Read these off the matrix that follows. Indices start at 0.
1) Which number is the top-left entry?
2) Which number is the bottom-right entry?
3) Which number is the top-right entry?
4) Which number is the entry at row 0, column 2?
5) Which number is the entry at row 1, column 0?
6) Which number is the bottom-left entry?
7) Which number is the entry at row 1, column 2?
[[ 35  -7  -3 -25 -25 -34  22 -20  24  23 -19  20  -9]
 [-14  35 -16   8   8  21   1  20  -5   1  13 -35   1]
 [-15  30  11  40  25  -1 -17  29 -16  25  32   8  34]
 [ 37  37 -37  -6  21  32   2 -17 -32 -35 -18   5 -18]
 [ 26 -14   8  -8  37  30  11  35 -30 -23  33   0 -24]
 [ 25 -40  34  -8  23 -12  -1  36  40 -17  -8   9 -26]
 [ -4 -31  -8  38 -19  13  18  -8  -6  24 -14  27 -14]
 [-12  21 -14 -13 -16  37 -16 -36 -36  -6  10  29  14]
 [-31  28  -8  18  -1 -16   3  13  12  24  41  30  18]
 [  6  14 -29 -26  -2  21  26  -9   7  18  20  41  23]
 [ 13 -25  20 -22 -28   3  -6 -24  -2  21  33  -6  19]
 [ 31 -15 -40  41  -9 -30 -18  -7  17  14   3 -24  -5]]
1) 35
2) -5
3) -9
4) -3
5) -14
6) 31
7) -16

Questions about the grid below. Counting starts at 0.
1) What is the entry just left of 437?
2) What is the entry at row 0, column 2?
3) What is the entry just right of 505?
4) What is the entry in the top-left corner?
5) What is the entry just right of 464?
6) What is the entry just left of 762?
7) What is the entry just right of the largest entry?
8) What is the entry directly above the smallest entry?
[[423, 394, 286, 329, 289],
 [196, 762, 521, 568, 306],
 [376, 363, 285, 320, 57],
 [391, 426, 477, 264, 497],
 [525, 472, 488, 234, 249],
 [239, 569, 429, 464, 121],
 [254, 541, 505, 389, 178],
 [239, 797, 396, 644, 198],
 [591, 597, 692, 197, 391],
 [395, 633, 238, 544, 318],
 [396, 536, 624, 261, 178],
 [334, 322, 306, 297, 437],
 [308, 397, 421, 306, 175]]
1) 297
2) 286
3) 389
4) 423
5) 121
6) 196
7) 396
8) 306

[ 28  -7 -49  26]
Which number is the entry just left of -49?
A: -7
Which number is the entry just left of 26?
A: -49

((-0.146, -0.095, -0.141, -0.030, -0.069, -0.119, -0.158, -0.177, -0.141, -0.078, -0.120, 0.288, -0.122, -0.109, -0.231), (-0.012, -0.106, -0.139, -0.250, -0.088, -0.109, -0.103, -0.073, -0.118, -0.147, -0.135, -0.106, -0.125, -0.090, -0.119), (-0.092, -0.123, -0.061, -0.045, -0.083, -0.122, -0.065, -0.252, -0.108, -0.149, -0.013, 0.158, -0.061, -0.139, -0.136), (-0.043, -0.118, -0.110, -0.147, -0.145, -0.118, -0.076, 0.003, -0.116, -0.183, -0.151, -0.148, -0.139, -0.106, -0.133), (-0.153, -0.082, -0.158, -0.105, -0.125, -0.087, -0.201, -0.256, -0.106, -0.131, -0.086, -0.236, -0.092, -0.124, -0.154), (-0.232, -0.059, -0.135, -0.184, -0.108, -0.092, -0.096, -0.147, -0.143, -0.113, -0.159, -0.057, -0.152, -0.128, -0.143), (-0.187, -0.062, -0.113, -0.230, -0.170, -0.129, -0.108, 0.032, -0.113, -0.116, -0.142, -0.253, -0.086, -0.134, -0.131), (-0.151, -0.150, -0.097, -0.115, -0.210, -0.162, -0.116, -0.032, -0.080, -0.095, -0.145, -0.103, -0.088, -0.136, -0.104), (-0.150, -0.055, -0.115, -0.121, -0.183, -0.115, -0.141, -0.156, -0.162, -0.082, -0.092, -0.006, -0.126, -0.147, -0.142))
Read off the entry just right of -0.030.
A: -0.069
The smallest entry is -0.256
Read off the entry just right of the largest entry.
A: -0.122
The entry just left of -0.230: -0.113
Read off the third entry in reading order.
A: -0.141
The entry just right of the smallest entry is -0.106
Read off the entry just left of the centre entry.
A: -0.201
Read off the entry just right of -0.187.
A: -0.062
Read off the entry just left of -0.110.
A: -0.118
The entry just right of -0.078: -0.120
The entry just right of -0.120 is 0.288
The entry just right of -0.126: -0.147
The entry just left of 0.158 is -0.013
The third smallest entry -> -0.252
The 1st entry in reading order -> -0.146
The entry just right of -0.232 -> -0.059
The entry just right of -0.236 -> -0.092
The entry just right of -0.124 is -0.154
The 2nd entry in reading order is -0.095

m =
[[  1   7 -27  -4  -1   0 -20  -7  -5  19  -4  35   4   1]
 [ 18  22  29  31  -3  15   5 -25  -6 -14 -17  12   1   1]
 [ -9   4  -4  -7  12  -7 -20   8 -17   1  -8 -14  -1 -31]
 [ -7   4   2 -11 -20  28   8   0 -20 -17  -8   5  -3  15]
 [ -7  -3   3 -31   6  -9 -14   6 -14  45   8   4  11  -4]
 [-16 -22   0   5  20   8   3  -4 -23   9 -10 -31  26 -10]
 [ 10 -13  19 -11 -13  -6   2   7  -7   4  11 -11  16  20]
 [ -9  -1 -11 -10  -3  -9   3  13   2   7  20 -11  -4 -16]
 [  5 -17  16   9  -2 -19  47   1 -39 -10  14   5   0  18]
 [-10 -31  -3  -8  26 -18   8   4  -7 -30  24  -9  -2  -4]
 [-11   6 -13   3  17  10 -15  16 -16  -9   0 -26   1 -35]
 [-12   9   7 -20 -17  23  12  -2  -1  -6   1   4  -6  29]
 [  6   3   7   7  -2  14 -12 -31  -6   0 -15  10   7   9]
 [ -3  27 -23 -14   1   5  -8  -4 -17  -3  -5  16  19 -35]
 [  3   5   3 -10  -9  16  22 -31  20   5   5  -4 -30  22]
 [ 21  -6  30 -18 -21  -6   6  12  -6  -2  12   3   7  20]]
Indices start at 0.
What is the bottom-left entry?
Answer: 21
What is the entry at row 2, column 0?
Answer: -9
The minimum is -39
The entry in the top-left corner: 1
What is the entry in the top-right corner?
Answer: 1
The entry in row 1 and column 1: 22
The top entry of the column that holds the smallest entry is -5
The entry just right of the smallest entry -> -10
The entry at row 1, column 0 -> 18
The entry at row 0, column 1 is 7
What is the bottom entry of the column that holds the smallest entry?
Answer: -6
The entry directly above the smallest entry: 2
The entry at row 1, column 2 is 29
The entry just left of the largest entry is -19
What is the bottom-right entry?
Answer: 20
The entry directly above the largest entry is 3
What is the entry in row 0 and column 2?
Answer: -27
The largest entry -> 47
